A small network was shown many inputs. Here are its activations along a few directions, one row for each input.
In each table, some parts of the input vary, and every possible input appears once, in random order.
Descriptions start from the smaller parts, as in this example, which fits no table here: one of 4 places along a line, together with either a single point or one of 9 places along a line or (one of 3 separate values, together with one of 8 places around a ring).
Shared parts are said once, and a part with two or three values counts as separate values.
In the rows, 128 means zero.

Rows:
x1: [127 104 146 180 163 116  89 149 138 152 126 111 176 101 122 129 168 132]
x2: [128 107 115 173 154  97  80 160 134 129 149  75 188 108 152 156 178 152]
x3: [114 151 176 143 134 117 125 140 144 133  92 114  82 130  92  95 121 104]
x4: [114 137 144 148 114 181 148 134 140 100  97 130 101 119 139  87 116  92]
x5: [119 108  94 132 108 191 147 108 103 119 140 158 126 115 168 145 143  94]
x6: [118 134 166 156 150 141 113 145 151 124  89 107 112 124 117  90 128  99]
x7: [ 93 130 106 157 121 183 116 141 136  90 117  97 116 129 166 117 160 113]
x8: [107 138 120 164 150 129  77 172 141 106 138  44 143 135 163 124 173 141]
x9: [101 137  88 155 112 174 114 159 129  88 142  72 133 141 183 122 165 133]
x10: [125 170 114  78  96 125 175 126 138 111 120 116  65 152 116  98  99 121]
x11: [158 120 121  77 134  84 138 105 110 152 149 181 141 132 102 155 112 150]
x12: [117 176 118  72  86 105 157 153 139 102 147  80  62 144 140 117 104 145]
x13: [117 105 116 131 108 187 149 101 100 122 116 173 126 120 152 132 108 102]
x14: [110 118 117 111  95 164 156  93  97 132 123 183 106 128 140 135  92 104]
x15: [132 140 106  89  98 144 163  93 103 127 140 183  99 133 125 133  92 115]
x16: [137  99 172 167 158 108 112 133 137 145 101 137 161  97 114 123 133 112]
x17: [132 169 149  87 135  76 134 141 154 129 115  85  79 146  96  99 111 133]
x18: [158 127  99  71 114  78 135 115 125 152 177 148 145 143 102 174 108 172]
x19: [115 130 120 159 124 191 134 132 136  95 109 112 118 139 160  97 145  96]
x20: [123  97  88 146 136 146  91 137 105 131 178 134 196 117 171 192 167 159]
x21: [139  88 123 150 147 163 111 111 112 139 145 179 182 116 150 167 147 125]
x22: [132 180 142  93 130  62 124 152 152 122 130  53  87 156  94 112 131 164]
x23: [108 112  65 135  99 178 121 135 103 110 163 114 143 124 188 166 155 141]
x24: [103 143 138 129 102 162 154 122 125 113 104 143  83 138 132  94 101  92]
x25: [159 135 152 100 147  39 131 124 149 151 122 116 140 124  83 125 120 152]
x26: [142 100 130 123 125 131 137  94 115 159 138 206 153 120 102 153 100 118]
x27: [132 148  82  59  85 113 155 107 114 122 157 127 107 156 135 147 103 163]
x28: [133 111 174 148 144  84 118 126 136 155 108 146 142 105 100 125 119 114]
x29: [155 109 136  96 131 111 135  92 107 153 149 195 146 130  98 152  95 136]
x30: [146  92 125 143 147 150 125 106 115 147 124 202 170 107 113 148 125 114]
x31: [138 148  95  69  98 121 168  95 108 122 144 161 106 147 130 135 100 136]
x32: [152 137 172 121 161  68 120 113 139 158 112 145 151 124  60 104 114 134]
x33: [123 132 159 173 157 146 115 159 157 121  98  88 113 126 122  98 152 116]
x34: [138  82 106 158 144 153 101 113 113 141 156 157 195 116 151 169 153 144]
x35: [135 162 171 118 149  94 135 131 153 130  95 107  93 143  73  81 107 138]
x36: [109 109  90 148 111 181 124 122  97 114 152 142 142 116 191 156 149 123]
x37: [107 128 156 179 155 142 100 172 145 121 110  68 122 121 144 108 162 140]
x38: [147 102 153 183 167 113 105 135 142 141 101 114 175 124 123 123 154 123]
x39: [156 146 131 100 133  33 129 145 150 154 135  88 134 142  86 140 120 173]
x40: [118 159 147  98 100 138 160 129 129 107 117 131  60 130 125  94  90 106]
The inputs of x2 and x20 match in every part but one. If x28 is changed in the same way as x2 into x20, which row does it become? -> x26
The inputs of x3 and x14 match in every part but one. If x33 is changed in the same way as x3 into x14, which row does it become? -> x5
What do these inputs look like to the network? -> one of 5 places around a ring, together with one of 8 places along a line
Change only the place on the line of 8 in x7. List by row number the other rows that result. -> x4, x9, x10, x12, x19, x24, x40
A walk changes only the place on the ring of 5. It starts at x17 and steps to x25. List the rest of the walk in order. -> x11, x31, x10

Rows:
x41: [128 152 147 100 118  76 148 134 125 144 116  94  87 135 107 112 114 134]
x42: [158 143 131 107 133  92 153 105 157 133 109 153 147 140  70 101  95 136]
x43: [146 139 154 114 134 102 157 114 141 136  93 133 110 132  95  93 105 125]
x44: [138  94 121 132 140 157 115  93 106 150 144 209 173 124 119 163 120 129]
x45: [ 96 158 169 119 135 120 115 140 139 126 110 128  78 138  93 103 107 120]
x46: [105 126  91 153 104 222 141 131 139  84 124 130 117 123 179 115 144 100]
x47: [116 152 169 119 130 109 131 130 133 131 100 117  78 135  87 100 106 108]
x48: [110  85 113 199 126 191 120 136 112 108 111 121 160  97 197 130 163  80]
x49: [123  72 117 167 132 131  97 131  88 162 158 143 186  86 176 184 165 126]
x50: [123 129 107 108 119 206 128 104 113 104 153 179 117 143 144 134 116 126]
x51: [157 148 110  86 119  66 153 116 148 134 132 127 143 143  88 122 102 155]
x52: [130 143 164 122 134 107 148 127 138 139  92 126  92 130  96  95 109 117]
x53: [ 94 168 152  98 119  90 113 147 125 131 134  97  73 142 102 121 113 136]
x54: [139 133 136 171 171 115  71 179 162 118 145  60 167 137 134 134 175 177]
x55: [155 145 127  91 115  67 155 119 141 140 128 115 125 140  98 120 105 147]
x56: [102 132  69 135  90 195 143 143 128  85 146 102 115 126 196 136 153 119]
x57: [107  89  91 181 111 165 121 148 101 111 135  90 157  98 215 154 171 102]
x58: [145 144 133  94 120  76 157 125 132 138 116 105 106 136 114 115 113 144]
x59: [161 137 143 106 135  94 158 104 150 136 105 147 126 135  82 103 104 120]
x60: [136  97  99 112 126 129 115 105  96 153 170 182 171 126 137 187 127 150]
x61: [121 136  85  88 105 178 128 116 102 105 177 153 114 146 161 156 124 145]
x62: [140 127 162 190 187 144  71 165 172 115 119  93 171 134 116 109 164 153]
x63: [118 153 145  93 122  83 136 139 125 131 121  94  71 138 108 126 120 119]
x64: [126  70 139 186 147 157  98 120  98 158 133 172 188  86 158 160 158 103]
What do these inputs look like to the network? -> one of 2 separate values, together with either a single point or one of 5 places around a ring or one of 6 places along a line
The inputs of x53 and x45 match in every part but the choice among 2 separate values. If x60 is changed in the same way as x53 into x45, which row does it become? -> x44
Change only the choice among 2 separate values in x50. List by row number the other rows that result. -> x61

Rows:
x65: [130 146 115  54  88 152 163 115 130  86 136 163  62 149 137 129  69 128]
x66: [112  79  47 141 105 198 115 111  79 127 190 177 197  95 211 196 169 134]
x67: [152 143 132  86 145  61 110 103 120 156 167 163 163 144  67 143 108 150]
x68: [124 108 121 120 100 177 163  96 133 137 111 208 110 122 118 142  98  92]
x69: [150 144 118  45  87  72 174 136 167 143 142 149  85 117 106 150  92 171]
x70: [120 118 179 185 131 178 120 143 141 118  96 116 104 122 143  94 128  84]
x71: [112  88  97 206 120 193  92 172 129 110 159  83 178  92 226 157 196 127]
x72: [117 166 140 127 116 143 146 147 140  95 105  64  69 150 140  80 125 119]
x73: [128 154 154 140 179  69 103 147 134 152 111  73 144 126  91  97 160 175]
x74: [117 171 149 118 119  69 129 162 150 130 124  52  91 132 112  96 133 141]
x75: [126 120 161 190 184 114  98 126 116 141  85  97 160 144  99 105 150 112]
x76: [148  98 124 126 163 111 125  79  97 143 112 192 173 144  87 149 109 104]
What do these inputs look like to the network? -> one of 2 separate values, together with either a single point or one of 5 places around a ring
A walk changes only the place on the ring of 5. It starts at x67 and steps to x76. List the rest of the walk in order. -> x68, x65, x69
